A small network was trained on invented records. Each row is its activation on one of them, seen along a few directions.
Each row is followed by the record's values for the fields TANIT, KOGE, DEPA, MER, FIDAD, NEF.
A field that a record lacks is left out.
The largest differences between rows may come from other fields.
(in the rows, 500 means zero)
Random noise pushes rows far along 3 fixed directions. That doesn't count. These rows show it; they differ only by the noise:
[486 411 490 372 660 599 553 587 274 329 383 639 693 546 399 359 562 319
 565 554]
[425 650 359 347 554 303 306 468 674 365 497 356 887 622 263 349 402 451
 613 381]
[424 732 414 407 442 308 245 347 776 416 593 334 819 601 294 433 468 515
 590 349]
[487 618 531 524 551 458 314 399 442 536 364 606 534 462 407 390 620 511
 569 509]
[477 573 511 461 551 493 383 437 450 448 428 574 622 511 394 405 590 451
 565 495]

[624 480 587 429 576 513 497 486 506 370 639 618 643 562 521 625 643 555
 594 454] => <TANIT:ludo KOGE:rezi DEPA:supo MER:dit FIDAD:zurat NEF:bogid>
[611 542 505 520 652 396 516 566 472 613 450 361 507 563 509 422 499 448
 557 489] => <TANIT:gukul KOGE:rezi DEPA:dut MER:fekeg FIDAD:zurat NEF:zuzon>
[388 623 561 598 315 714 539 427 420 559 450 511 271 380 633 627 451 433
 349 572] => <TANIT:roro KOGE:rezi DEPA:tapi MER:fekeg FIDAD:zurat NEF:zuzon>
[469 257 553 370 619 661 769 621 375 276 473 585 703 521 454 501 562 313
 442 643] => <TANIT:nak KOGE:vivop DEPA:des MER:fekeg FIDAD:dasim>
[467 395 453 478 655 428 530 571 274 499 273 631 587 328 476 398 478 498
 515 462] => <TANIT:nesi KOGE:vivop DEPA:mefe MER:dit FIDAD:dasim>
[375 558 605 515 442 532 452 459 466 480 558 459 534 471 520 510 415 529
 359 493] => <TANIT:fod KOGE:rezi DEPA:visub MER:fekeg FIDAD:zurat NEF:zuzon>
[528 464 480 508 376 545 432 488 656 482 771 407 454 561 525 508 535 512
 500 497] => <TANIT:bev KOGE:vivop DEPA:bineb MER:dit FIDAD:zesut>
[545 662 485 480 415 302 330 510 712 591 521 489 639 500 362 544 510 651
 547 416] => <TANIT:sebup KOGE:rezi DEPA:tapi MER:dit FIDAD:zurat NEF:bogid>
[478 534 417 519 508 492 490 598 381 532 364 558 409 474 465 457 452 450
 412 643] => <TANIT:roro KOGE:rezi DEPA:tapi MER:fekeg FIDAD:zurat NEF:bogid>
[627 466 556 547 444 641 643 519 429 575 557 395 346 566 612 514 548 468
 504 522] => <TANIT:gukul KOGE:vivop DEPA:dut MER:fekeg FIDAD:zurat NEF:zuzon>
[547 614 524 509 427 452 458 348 541 488 610 517 546 461 502 585 476 466
 460 529] => <TANIT:bebe KOGE:vivop DEPA:dut MER:fekeg FIDAD:zurat NEF:bogid>
[380 435 589 506 430 819 718 398 386 355 490 631 533 465 631 596 392 340
 328 633] => <TANIT:bebe KOGE:vivop DEPA:des MER:fekeg FIDAD:zurat NEF:zuzon>
[383 479 432 430 565 462 551 494 481 319 491 523 794 550 373 461 285 482
 426 463] => <TANIT:ludo KOGE:vivop DEPA:visub MER:fekeg FIDAD:lasip>
[521 658 591 466 433 396 404 342 707 389 662 517 671 524 403 509 595 487
 581 371] => <TANIT:nak KOGE:vivop DEPA:bineb MER:dit FIDAD:zesut>
[511 418 474 423 510 576 639 524 519 423 634 540 619 455 540 546 547 478
 506 524] => <TANIT:ludo KOGE:vivop DEPA:supo MER:dit FIDAD:dasim>
[456 630 549 644 522 518 331 329 589 651 392 633 298 421 531 467 509 656
 487 550] => <TANIT:ludo KOGE:vivop DEPA:des MER:dit FIDAD:lasip>
[633 474 676 591 510 583 465 334 386 425 511 834 386 399 643 694 744 501
 565 587] => <TANIT:bebe KOGE:vivop DEPA:pep MER:fekeg FIDAD:zurat NEF:bogid>
[435 529 471 484 595 565 467 531 676 377 516 495 482 498 419 428 405 458
 474 470] => <TANIT:nesi KOGE:rezi DEPA:visub MER:fekeg FIDAD:lasip>
[371 442 581 466 453 604 504 467 245 445 418 552 596 389 544 470 542 513
 288 586] => <TANIT:fod KOGE:vir DEPA:visub MER:fekeg FIDAD:zogil>
[523 607 529 607 491 353 335 417 783 565 560 423 574 414 426 548 608 593
 593 479] => <TANIT:nak KOGE:rezi DEPA:supo MER:fekeg FIDAD:dasim>
[412 470 529 558 366 468 482 421 422 408 697 413 640 507 542 622 478 532
 437 409] => <TANIT:bev KOGE:vivop DEPA:mefe MER:fekeg FIDAD:lasip>
[630 511 705 522 664 277 296 395 615 411 353 778 632 455 381 551 672 556
 618 499] => <TANIT:nak KOGE:rezi DEPA:des MER:fekeg FIDAD:zurat NEF:bogid>
[458 441 480 412 557 457 639 496 307 343 539 628 628 560 481 601 509 464
 545 492] => <TANIT:bebe KOGE:rezi DEPA:pep MER:dit FIDAD:zurat NEF:bogid>
[408 368 508 439 481 558 636 479 350 435 630 469 507 466 605 569 553 461
 476 423] => <TANIT:fod KOGE:vir DEPA:mefe MER:dit FIDAD:dasim>
[480 402 630 631 457 648 593 562 367 529 546 629 282 403 707 474 683 509
 485 646] => <TANIT:bev KOGE:vivop DEPA:mefe MER:fekeg FIDAD:dasim>
[475 449 514 399 544 407 522 610 606 451 609 384 522 650 413 540 518 468
 627 470] => <TANIT:foge KOGE:rezi DEPA:tapi MER:fekeg FIDAD:zurat NEF:bogid>
[386 571 461 484 442 497 408 439 739 437 538 441 753 540 432 498 311 539
 425 395] => <TANIT:sebup KOGE:vivop DEPA:visub MER:fekeg FIDAD:zurat NEF:zuzon>
[535 463 643 498 406 438 450 467 539 408 549 625 612 483 415 575 553 507
 484 542] => <TANIT:foge KOGE:vivop DEPA:des MER:fekeg FIDAD:zurat NEF:bogid>
[669 494 504 435 650 334 480 609 448 482 298 491 582 569 463 358 502 525
 621 513] => <TANIT:gukul KOGE:vivop DEPA:dut MER:fekeg FIDAD:zurat NEF:bogid>
[680 602 698 591 460 186 261 420 220 890 328 529 227 370 580 468 598 832
 614 498] => <TANIT:bev KOGE:rezi DEPA:dut MER:dit FIDAD:zurat NEF:bogid>
[371 472 313 436 513 448 542 486 457 313 322 475 640 467 449 455 356 403
 467 469] => <TANIT:roro KOGE:vivop DEPA:pep MER:fekeg FIDAD:zesut>
[449 407 423 431 686 389 579 637 489 392 261 655 621 468 388 318 348 408
 461 464] => <TANIT:nesi KOGE:rezi DEPA:des MER:dit FIDAD:zurat NEF:bogid>
[474 600 533 499 424 473 431 444 730 438 564 532 604 439 425 504 481 510
 379 483] => <TANIT:nesi KOGE:rezi DEPA:visub MER:fekeg FIDAD:zurat NEF:bogid>
[500 654 588 549 523 545 369 456 491 536 582 535 330 473 517 429 586 510
 517 523] => <TANIT:fod KOGE:rezi DEPA:bineb MER:fekeg FIDAD:lasip>
[627 589 677 617 434 572 545 370 534 644 679 414 329 521 632 638 699 490
 479 481] => <TANIT:gukul KOGE:rezi DEPA:dut MER:fekeg FIDAD:zurat NEF:zuzon>
[402 607 455 471 382 467 510 400 602 437 680 412 684 600 386 456 432 407
 519 356] => <TANIT:nak KOGE:vivop DEPA:bineb MER:dit FIDAD:lasip>
[504 423 565 556 566 510 584 461 488 358 382 671 544 549 474 503 530 443
 450 505] => <TANIT:gukul KOGE:vivop DEPA:des MER:fekeg FIDAD:zurat NEF:bogid>
[518 420 522 519 461 649 587 474 475 336 394 646 588 479 480 547 514 385
 351 592] => <TANIT:fefe KOGE:vivop DEPA:des MER:fekeg FIDAD:zurat NEF:bogid>
[436 603 448 531 326 557 539 372 821 407 695 333 552 489 471 674 583 466
 435 483] => <TANIT:fefe KOGE:rezi DEPA:pep MER:fekeg FIDAD:dasim>
[501 436 536 373 309 618 618 476 562 359 802 473 713 522 535 695 530 364
 359 401] => <TANIT:nesi KOGE:vivop DEPA:tapi MER:dit FIDAD:zurat NEF:bogid>
[496 384 753 584 393 638 601 453 422 417 747 560 542 537 587 754 701 483
 541 517] => <TANIT:foge KOGE:rezi DEPA:mefe MER:fekeg FIDAD:zurat NEF:zuzon>
[510 601 455 437 483 466 393 470 705 414 660 443 682 591 371 423 469 397
 625 414] => <TANIT:nak KOGE:vivop DEPA:bineb MER:dit FIDAD:lasip>
[520 536 650 688 462 534 419 393 606 539 632 549 487 493 561 656 693 536
 556 471] => <TANIT:nak KOGE:rezi DEPA:supo MER:fekeg FIDAD:zurat NEF:zuzon>
[393 503 617 445 201 611 572 471 568 375 831 281 695 639 552 734 460 437
 440 381] => <TANIT:foge KOGE:vivop DEPA:tapi MER:fekeg FIDAD:zurat NEF:zuzon>
[500 524 451 583 506 529 508 546 535 421 367 616 393 548 490 451 506 457
 469 504] => <TANIT:fefe KOGE:vivop DEPA:tapi MER:fekeg FIDAD:zurat NEF:bogid>

Here are new rows. What are their fields?
[459 465 324 405 692 247 530 604 348 449 321 550 684 518 391 411 305 481
 624 465] => <TANIT:bebe KOGE:rezi DEPA:pep MER:dit FIDAD:zurat NEF:bogid>
[402 488 352 431 622 412 464 694 362 603 241 456 629 467 489 301 283 466
 451 452] => <TANIT:nesi KOGE:vivop DEPA:tapi MER:dit FIDAD:zurat NEF:zuzon>
[380 644 296 433 470 301 430 442 717 469 526 275 743 526 427 460 345 563
 532 512] => <TANIT:bebe KOGE:vivop DEPA:pep MER:fekeg FIDAD:dasim>
[499 494 600 526 463 454 437 461 544 387 628 475 577 484 575 565 597 558
 557 461] => <TANIT:bev KOGE:vivop DEPA:mefe MER:fekeg FIDAD:dasim>
[444 690 346 595 488 309 320 439 798 559 345 331 549 370 395 477 440 575
 534 479] => <TANIT:fefe KOGE:rezi DEPA:pep MER:fekeg FIDAD:dasim>
[598 500 472 437 640 422 586 600 524 499 546 302 637 632 489 443 450 375
 558 454] => <TANIT:gukul KOGE:rezi DEPA:dut MER:fekeg FIDAD:zurat NEF:zuzon>
[583 527 598 298 393 273 499 541 414 495 712 259 716 663 505 536 438 644
 597 382] => <TANIT:bev KOGE:rezi DEPA:dut MER:dit FIDAD:zurat NEF:bogid>
[614 479 620 400 528 495 487 546 599 363 598 679 541 471 475 607 641 451
 547 436] => <TANIT:nesi KOGE:rezi DEPA:tapi MER:dit FIDAD:zurat NEF:bogid>
[539 715 660 707 166 541 346 257 612 714 820 212 220 512 770 653 582 770
 365 407] => <TANIT:bev KOGE:vivop DEPA:dut MER:fekeg FIDAD:zurat NEF:zuzon>
[522 442 596 594 551 616 558 440 165 557 369 737 421 386 486 450 603 398
 495 530] => <TANIT:nak KOGE:vivop DEPA:bineb MER:dit FIDAD:lasip>
[491 512 593 499 378 718 605 511 510 543 647 512 473 526 558 677 569 525
 466 429] => <TANIT:sebup KOGE:rezi DEPA:tapi MER:dit FIDAD:zurat NEF:zuzon>
[583 344 606 400 639 542 812 613 277 331 572 572 609 633 509 529 616 301
 480 518] => <TANIT:gukul KOGE:rezi DEPA:dut MER:fekeg FIDAD:zurat NEF:bogid>
[442 465 564 488 409 669 667 442 383 403 670 580 565 560 482 509 556 329
 480 452] => <TANIT:nak KOGE:vivop DEPA:bineb MER:dit FIDAD:lasip>
[401 539 425 472 488 474 456 574 456 611 395 438 575 462 536 422 366 495
 414 420] => <TANIT:nesi KOGE:vivop DEPA:tapi MER:dit FIDAD:zurat NEF:zuzon>
[387 484 509 551 583 633 571 465 337 482 217 660 499 402 563 420 308 418
 387 665] => <TANIT:bebe KOGE:vivop DEPA:des MER:fekeg FIDAD:zurat NEF:zuzon>
[466 596 600 573 359 447 433 255 733 490 625 573 439 426 478 654 558 559
 376 352] => <TANIT:nesi KOGE:rezi DEPA:des MER:dit FIDAD:zurat NEF:bogid>
[389 526 537 578 460 551 432 401 491 616 312 617 478 349 559 438 410 513
 334 486] => <TANIT:nesi KOGE:vivop DEPA:des MER:dit FIDAD:zurat NEF:zuzon>
[344 679 507 540 237 678 528 397 582 490 592 370 404 454 592 669 378 424
 343 497] => <TANIT:roro KOGE:rezi DEPA:tapi MER:fekeg FIDAD:zurat NEF:zuzon>
[510 492 376 394 605 332 505 610 759 440 573 442 630 463 405 408 410 461
 624 400] => <TANIT:nesi KOGE:rezi DEPA:mefe MER:dit FIDAD:dasim>
[491 280 494 150 461 488 822 715 189 390 664 244 777 657 462 479 411 459
 500 519] => <TANIT:bev KOGE:rezi DEPA:dut MER:dit FIDAD:dasim>
[488 633 572 685 273 547 451 314 653 530 507 593 284 480 566 628 657 584
 386 448] => <TANIT:fefe KOGE:vivop DEPA:tapi MER:fekeg FIDAD:zurat NEF:bogid>
[521 423 492 580 671 601 483 538 454 527 392 592 340 356 455 450 450 458
 429 542] => <TANIT:nesi KOGE:rezi DEPA:visub MER:fekeg FIDAD:lasip>
